A small network was shown many inputs. Here are its activations along a few directions, one row for each input.
In each table, some parts of the input vary, and every possible input appears once, in random order.
Descriptions start from the smaller parts, as in this example, which fits no table here: line(6) and (point or ring(11) or (values(3) and ring(8))).
Shared parts are said once, and a part with two or three values counts as separate values.

Other details of the inputs shift rows strongly along two fixed directions, in all tables alike. That doesn't count.

Rows:
x1: [ -8 -27  18   2  -4  18  -7  20  28   9  -2 -37]
x2: [-31  28 -44   3   2 -10   9 -16 -10 -20  -6  25]
x3: [ 18  31   5  51  14  21   7  -6 -13  -7  19  17]
x4: [ 13 -13 -31 -59   2  -8   9   4   7 -17  -4  -2]
x5: [  8  21 -43 -10  -1  -2   8 -28  -6 -12   0  32]
x6: [  2 -18  13   7  -4   8  -7  -5  21  12  -5  -6]
x7: [ 12 -11  31 -14 -12   6 -16  30  -9   6   0 -29]
x8: [ 14  -7  55  46  16 -10   2   8  -9  20   8  -2]
x9: [ -8 -10 -30 -45 -19 -19  -5  -1  -3  -9 -18  -4]
x10: [ 15 -18  24 -15  -8  21 -11  19   7  12   7 -33]
x11: [ 12 -32  22  -5  -6  10 -13   9  19  16  -7 -25]
x12: [ -7  30   9  61  11   1   5  -8 -20   0  11  19]
x13: [  0 -26  16   0  -2  20  -7  22  21   8  -1 -38]
x14: [  2 -27  29  -4 -11  -6 -16  16   6  15 -15 -25]
x15: [-24  20 -34  -1  -6 -19   5 -29  -4 -10 -14  36]
x16: [-20  17 -32 -10  11 -27  18 -23  -9 -14  -7  37]
x17: [  0 -25  24 -11  -5  21 -12  15  17  15   3 -31]
x18: [-11  -7 -35 -53 -14   8   0  -3   8 -10  -1 -10]
x19: [ 15  23 -41 -12  -1   1   6 -23 -10 -18   0  34]
x20: [-18  -6  -2 -12   6 -23   8  -5   7  -2  -9   7]
x21: [  9  31  12  49   8   4   1   4 -23  -6  10  14]
x22: [  4 -15  23  -2  -9   2 -12  33  -1   6  -3 -40]
x23: [ -3   3  52  50   5   8 -11   8  -9  21   7  -7]
x24: [ 14  10  14  40  23   0  16 -18  -3   7  17  26]
x25: [ -2  25 -36  -8  -6 -18   5 -21 -19 -12  -9  33]
x26: [-21  24  11  59  10   0   3  -9  -5   2   5  17]
x27: [  6  -5 -28 -50 -19 -15  -7   7  -9 -14 -18  -2]
x28: [ 19  -7  24  -2   7 -14   1  16 -10   3   0  -3]
x29: [  4  -9   6  10   0  17  -1  11   9   2   7 -22]
x30: [-23  31 -36  -7  -4 -10   7 -21 -20 -14   2  30]
x31: [  6  12  11  44  27   0  16 -23   1   7  13  33]
x32: [ 22  14  14  38  24   0  15 -15  -6   6  17  26]
x33: [  0   7  18  44  24  -1  15 -22  10  10  11  29]
x34: [ 14 -24  32 -13   2 -15  -3  24   0  11  -4 -25]
x35: [  4 -13  30 -12 -12   3 -15  26  -6  11  -1 -32]
x36: [  8  -6 -15  -9  -5   3  -1 -12   5   0  -1   5]
x37: [  4  -2 -32 -60 -14  11  -3   6   1 -16  -1 -10]
x38: [ -4  -6 -43 -48 -11   7   3   9  10 -18  -5 -20]
x39: [-36  -4 -25 -46 -16 -10  -5   0   7  -8 -14  -7]
x40: [-11 -11  15   3  -3  18  -5   0  18  11   4 -10]
Each input here is: values(2) and line(4) and line(5).
Changing only the line(4) part turns x38 into x32. The same change can be made to x26. Which row results? -> x20
A walk changes only the line(4) part. It starts at x34 and steps to x25. List the rest of the walk in order. -> x35, x22
Change only the values(2) part in x29. List by row number the other rows that result. -> x12
Change only the values(2) part in x3. List by row number the other rows that result. -> x21

Rows:
x41: [ -6  -8   8  -4 -10  -2  -9  10   2   4  -8 -13]
x42: [ 0  9 -4 10 -4  8 -3 -3 -3 -2  1  3]
x43: [-8  5 -1 10  3 -5  2 -1 -3 -2 -2  4]
x44: [ 8  2 -3  7  2  5  2 -8  3  0  1  9]
x45: [-2  2  0  9  1 -5  0 -8  0  3 -3  8]
x46: [-1 10 -4 11  2  5  1  1 -2 -5  4  1]
x47: [ 1  6 -2  5  2  7  3 -6 -2  0  8  5]
x48: [ 17  -5  12 -16  -2  -3  -3  13  -9   1   1 -10]
x49: [ -7  -9  11  -8  -3  -1  -5   9   2   5  -3 -12]
x50: [-3  0  0  7  7 -8  6 -5  3 -1 -2  9]
x51: [-7  3 -2  9  4 -7  5 -3 -1 -1 -1  5]
x52: [  6 -12   3  -7   1   4   0   9   8   2   1 -15]
x53: [ 4  5 -5  9 -1  6  0 -7 -1  0  3  5]
x54: [-12   2 -61 -58 -12  -7   6 -13   6 -20 -12   8]
x55: [-7  5 -2  8 -2 -4 -3 -4 -4  1 -4  7]
x56: [-1  1  2  8  2 -6  0 -9  2  2 -3 11]
x57: [  8 -14   4  -8   2   4   0   8  10   1   0 -12]
x58: [ -2 -14   8  -5   1  -6  -1   8   7   3  -5 -13]
x59: [ 0  8 -1  6  3  9  1 -3 -3 -1  7  5]
x60: [ -3 -13   8  -6  -7  -4  -6   5   4   6  -6 -12]
x61: [-4  2  4  4  6 -5  4 -8  2  2  2 11]
x62: [ 5  3  0  3  6  6  5 -7  2  1  6  9]
x63: [-8  4  2  5  2 -4  2 -6 -3  2  3  7]
x64: [ 18  -7   8 -12  -1  -7  -2  16  -8  -2  -1 -12]
x65: [-12   9   1   5  -1  -3   0  -1  -5   0   1   5]
x66: [  4  -9   3  -6  -7   9  -8   8   4   2  -2 -14]
x67: [ 4  5 -1  4  5  7  4 -6  0  1  7  7]
x68: [-11   7  -1  10   1  -5   2   1  -4  -3  -2   3]
x69: [-5  3  3  5  4 -4  3 -7 -1  3  2  8]
x70: [  0  -5   7  -9  -5   9  -6  10   3   1   3 -16]
x71: [ 18   9   0   1  -1  -6  -1  -1 -15  -3   0   9]
x72: [ 1  6 -5 10  4  5  2 -1 -1 -4  4  2]
x73: [  4 -11   3  -5  -1   5  -1  10   6   1   2 -16]
What is each input in this table made of? -> values(3) and (point or (values(2) and line(5)))
Changing only the values(3) part turns x49 into x55. The same change can be made to x70. Which row results? -> x42
Change only the values(2) part in x69. List by row number the other rows that result. -> x67
